Each row below holds a small network's activations on one input, seen along a few directions.
Each table varies a few parts of the input and shows all the possible inputs, shuffled.
A made-up example of a description, with smaller parts first: one of 8 places around a ring, together with either a single point or (one of 2 separate values, together with one of 4 places along a line) or one of 9 places around a ring.
Shared parts are said once, and a part with two or three values counts as separate values.

Other details of the inputs shift rows strongly along two fixed directions, in all tables alike. That doesn't count.

Rows:
row 1: [21 -13 7 -38 66 3 18 -8 1 20 -3]
row 2: [-5 4 -20 1 -19 16 -8 6 7 -1 -9]
row 3: [-10 -6 -20 6 -17 8 -11 -1 -2 1 -5]
row 4: [28 7 12 -39 51 10 21 -20 14 19 -16]
row 5: [21 -1 20 -40 57 -7 21 -24 -3 17 -17]
row 6: [-10 -5 -20 8 -16 9 -12 -1 -3 1 -5]
row 7: [-6 10 -5 0 -25 -1 -7 -3 -4 -6 -21]
row 8: [-6 -1 -19 3 -15 9 -10 12 -2 -2 -8]
row 9: [-1 14 -12 0 -23 12 -6 4 5 -3 -18]
row 10: [1 11 42 35 8 -46 1 24 56 4 72]
row 11: [-11 0 -11 5 -21 4 -9 -8 -4 0 -14]
row 12: [-6 -3 -19 2 -16 8 -10 13 -1 -2 -8]
row 13: [16 -10 14 -34 62 -1 18 -30 -3 23 -10]
row 14: [25 -4 16 -41 60 -2 20 -10 -1 19 -13]
row 15: [-6 11 -5 2 -23 0 -8 -4 -5 -6 -21]
row 16: [-9 7 -4 1 -21 -5 -8 1 -12 -6 -19]
row 17: [-11 1 -11 7 -20 4 -10 -9 -4 0 -14]
row 18: [-6 -1 -6 -3 -15 -5 -11 20 -20 -6 -10]
row 19: [17 -17 5 -34 64 3 16 -21 -1 23 -1]
row 20: [-5 16 -7 0 -28 7 -5 -9 4 -5 -22]
row 21: [-9 0 -21 5 -20 16 -9 -6 6 2 -6]
row 22: [-2 7 -9 -1 -21 3 -8 11 -2 -4 -17]
row 23: [7 -10 -6 29 -16 34 21 3 -27 -32 7]
row 24: [-14 -5 -9 4 -19 -1 -10 -3 -11 0 -11]
row 25: [0 6 42 30 8 -50 -2 29 46 1 75]
row 26: [-9 -10 -15 -1 -10 0 -13 22 -18 -4 -1]
row 27: [-6 -2 -6 -5 -17 -6 -11 21 -19 -7 -10]
row 28: [38 -9 15 -11 59 40 51 -29 -9 -6 8]
row 29: [-1 18 55 30 -3 -60 -1 15 43 -4 62]
row 30: [4 22 35 35 0 -32 1 13 68 4 65]
row 31: [-9 1 -22 7 -19 17 -10 -7 5 2 -6]
row 32: [-9 2 -2 -2 -19 -10 -10 6 -21 -8 -13]
row 33: [-14 -9 -7 2 -17 -6 -12 2 -19 -3 -7]
row 34: [-2 8 -10 1 -20 4 -8 10 -3 -4 -17]
row 35: [-13 -10 -19 6 -13 5 -12 4 -11 1 -3]
row 36: [14 -15 15 -35 61 -6 15 -24 -13 19 -5]
row 37: [-10 6 -12 5 -25 11 -7 -14 5 1 -14]
row 38: [-5 17 -7 1 -26 8 -5 -10 3 -5 -21]
row 39: [-13 -14 -16 4 -11 0 -14 9 -19 -2 2]
row 40: [11 1 59 60 5 -30 25 22 25 -31 93]
row 41: [18 1 10 -32 53 12 20 -40 12 23 -13]
row 42: [-13 -15 -16 2 -13 -1 -14 9 -18 -2 2]
row 43: [-5 4 -8 0 -17 -1 -9 16 -11 -4 -15]
row 44: [4 -14 -3 27 -13 29 21 8 -34 -33 9]
Each input here is: one of 4 places along a line, together with either a single point or (one of 2 separate values, together with one of 5 places around a ring).
Q: The inputs of row 26 and row 30 match in every part but the place on the line of 4. If row 33 is changed in the same way as row 26 into row 30, which row does it become?
A: row 37
Q: Which other rows does row 13 become when the place on the line of 4 takes its other values? List them by row number.
A: row 17, row 36, row 41
Q: Which other rows agree with row 7 in the place on the line of 4? List them by row number.
A: row 3, row 6, row 8, row 11, row 12, row 15, row 17, row 22, row 23, row 34
Q: Which other rows does row 16 become when the place on the ring of 5 takes its other values? List them by row number.
A: row 10, row 13, row 35, row 43

Rows:
row 45: [21 27 42 -5 38 -43 13 1 57 21 27]
row 46: [9 -11 -9 -1 31 9 6 -8 6 21 2]
row 47: [21 3 16 -10 20 18 30 -4 -8 -12 8]
row 48: [-3 4 13 -18 19 -16 0 -25 11 20 -18]
row 49: [-3 31 38 61 -44 -22 0 29 35 -33 71]
row 50: [-33 20 -9 32 -65 -21 -36 4 7 -8 -8]
row 51: [40 -11 33 -23 87 9 44 -26 -7 13 -1]
row 52: [5 -2 56 -21 57 -84 -8 23 24 23 51]
row 53: [-10 -4 -43 -48 -24 31 -15 -25 -43 5 -78]
row 54: [-34 -2 -9 53 -55 -11 -25 12 24 -8 33]
row 55: [30 5 31 -42 81 -18 23 -30 22 40 -15]
row 56: [-40 -27 -32 25 -76 -5 -34 60 -81 -41 -11]
row 57: [-37 -10 -56 24 -89 29 -36 11 -22 -23 -17]
row 58: [-5 4 -45 -52 -19 40 -12 -8 -41 3 -82]
row 59: [-13 18 23 52 -38 -26 -13 29 64 -9 78]
row 60: [10 -5 -20 -8 21 18 3 4 6 9 -5]
row 61: [-7 -29 -56 -20 -3 50 -7 -6 -42 10 -62]
row 62: [-1 -10 -8 -4 30 7 3 -22 5 17 8]
row 63: [19 -1 29 8 47 -20 20 5 59 17 50]
row 64: [26 -14 -35 -67 64 54 17 -26 -29 22 -40]
row 65: [31 5 56 17 46 -21 37 5 40 -8 49]
row 66: [11 -13 1 5 8 19 20 -4 -25 -7 -19]
row 67: [3 -6 2 5 13 14 17 -19 -26 -10 -8]
row 68: [0 23 34 69 -40 -27 4 35 35 -31 60]
row 69: [-21 34 -5 20 -69 -14 -32 22 19 -14 2]
row 70: [-6 -9 -36 -34 -10 26 -11 -11 -37 14 -83]
row 71: [-28 -4 -36 33 -97 31 -18 12 -46 -45 -22]
row 72: [29 -16 34 -27 82 5 47 -40 -6 12 3]
row 73: [-7 -18 -59 -33 -8 52 -14 -22 -44 1 -48]
row 74: [-16 36 38 41 -50 -55 -24 7 59 -5 56]
row 75: [19 -38 19 -52 104 -27 8 6 -16 33 27]
row 76: [6 8 -5 -23 5 -3 1 1 8 11 -36]
row 77: [-14 12 -1 44 -64 2 -9 9 -9 -37 24]
Q: The inputs of row 54 and row 72 match in every part but one. If row 64 is changed in the same way as row 54 into row 72, which row does it become?
A: row 49
Q: Describe the family of inputs behind these rows.
A: one of 3 separate values, together with either a single point or (one of 2 separate values, together with one of 5 places around a ring)
Q: Which other rows agree with row 52 in the choice among 3 separate values? List them by row number.
A: row 45, row 48, row 50, row 53, row 55, row 58, row 69, row 70, row 74, row 76
Q: Which other rows does row 68 become when the choice among 2 separate values takes its other values? List them by row number.
A: row 65
